m =
[[-1.8 -0.5 -1.2  1.3 -0.2 -1.3  0.0 -0.3]
 [-0.4 -2.3 -0.9 -2.0 -0.2 -1.5 -1.2 -0.3]]
m[0, 0] = -1.8
m[1, 6] = -1.2
m[0] = [-1.8, -0.5, -1.2, 1.3, -0.2, -1.3, 0.0, -0.3]
m[0, 7] = -0.3
m[1, 7] = -0.3
m[1, 2] = -0.9
m[0, 3] = 1.3
m[0, 1] = -0.5
m[1, 3] = -2.0
m[1, 4] = -0.2
m[0, 5] = -1.3
m[:, 6] = [0.0, -1.2]

A =
148  128   42  226  231  110  218   60
 91  127   92  134  135  175  132   93
147  127   85  183  185  116  179   95
 67  127  127   82   82  203   84  118
129  127  204   53   48  148   61  191
128  127  172   83   80  146   88  165
184  127  133  163  163   84  163  141
 39  127   78  110  111  227  107   74
 96  127  102  129  129  171  127  102
132  127   44  212  216  127  204   60
Indices start at 0.
(0, 0) = 148
(8, 1) = 127
(2, 6) = 179
(2, 3) = 183
(2, 4) = 185
(7, 0) = 39
(8, 2) = 102
(9, 6) = 204
(1, 5) = 175
(6, 3) = 163
(5, 7) = 165
(3, 5) = 203
(2, 7) = 95
(7, 5) = 227
(0, 3) = 226
(0, 5) = 110
(5, 2) = 172
(0, 6) = 218
(4, 4) = 48
(4, 3) = 53
(8, 4) = 129
(1, 3) = 134
(7, 7) = 74
(6, 1) = 127
(6, 7) = 141

arr =
[[ 10.2 -12.1   6.4   0.2 -16.5   2.4   7.9   0.7 -13.0]
 [ 26.9 -11.7  -7.9  -9.7  -8.4  -0.1  -6.6  -5.2  -2.0]
 [ -3.6 -10.5 -18.0   0.6   7.4  -0.2  -8.1  -1.5   4.3]
 [ -5.8 -11.0   0.9  -5.9   3.6   1.0   9.0 -16.1   9.1]
 [-35.6  17.5  51.2 -13.4   7.7  -0.2   9.3  10.4   4.9]
 [ 17.2 -21.0 -17.7 -15.7  10.7   6.7  -9.8  -5.3   7.2]
 [ -6.5 -11.1  19.1   5.7  -5.8  -8.4  -1.0 -10.7   4.4]
 [ -9.9  22.3  -4.0 -19.7   6.0  -8.4 -14.9 -10.9  -9.4]
 [ 10.3 -17.1 -21.0   0.0  -9.4   6.9  -9.7   5.5   7.4]
 [ 34.6  13.4  18.5   9.5   0.9  -7.8   5.2  13.9 -10.3]
 [ 14.6  -9.8   6.3  -8.2  -8.2  -1.5   0.1  -6.0  -5.5]
 [-40.9  -1.7   9.2 -17.1  34.9  -5.9   0.2  10.5 -11.5]
 [ -7.5 -37.3 -26.6  10.2 -13.2   2.1   9.7  20.8 -14.0]]
Rows and columns are counted from 0.
(0, 0) => 10.2
(0, 8) => -13.0
(0, 6) => 7.9
(9, 8) => -10.3
(10, 7) => -6.0
(3, 0) => -5.8
(4, 6) => 9.3
(1, 7) => -5.2
(11, 6) => 0.2
(11, 1) => -1.7
(12, 1) => -37.3
(7, 4) => 6.0
(8, 2) => -21.0
(10, 2) => 6.3
(0, 1) => -12.1
(3, 5) => 1.0
(1, 3) => -9.7
(5, 5) => 6.7
(9, 0) => 34.6
(10, 5) => -1.5
(11, 0) => -40.9
(0, 7) => 0.7
(3, 2) => 0.9
(0, 3) => 0.2
(1, 4) => -8.4
(9, 7) => 13.9
(8, 5) => 6.9
(10, 6) => 0.1
(5, 7) => -5.3
(5, 8) => 7.2
(2, 3) => 0.6
(3, 3) => -5.9
(2, 2) => -18.0
(4, 2) => 51.2

grid =
[[  8.42  17.25 -14.04 -12.64 -13.62 -13.81   8.73]
 [ -7.50  24.04   5.94   6.50   6.23   6.13  -7.04]
 [ 17.14  -6.46   3.38   3.19   2.94   2.99  16.86]
 [ 10.54  10.89  -8.96  -8.00  -8.78  -8.90  10.69]
 [  7.68  -7.87  23.00  21.74  22.22  22.41   7.35]]
Indices start at 0.
(0, 0) = 8.42
(1, 0) = -7.50
(1, 3) = 6.50
(0, 1) = 17.25
(4, 5) = 22.41
(3, 2) = -8.96
(0, 3) = -12.64
(2, 2) = 3.38
(1, 6) = -7.04
(0, 2) = -14.04
(2, 3) = 3.19
(2, 4) = 2.94
(1, 2) = 5.94
(4, 2) = 23.00
(2, 5) = 2.99
(2, 0) = 17.14
(3, 3) = -8.00
(4, 1) = -7.87
(4, 6) = 7.35

B = [ 48.3 -46.1  49.0 -25.9  60.0]
B[0] => 48.3
B[4] => 60.0
B[3] => -25.9
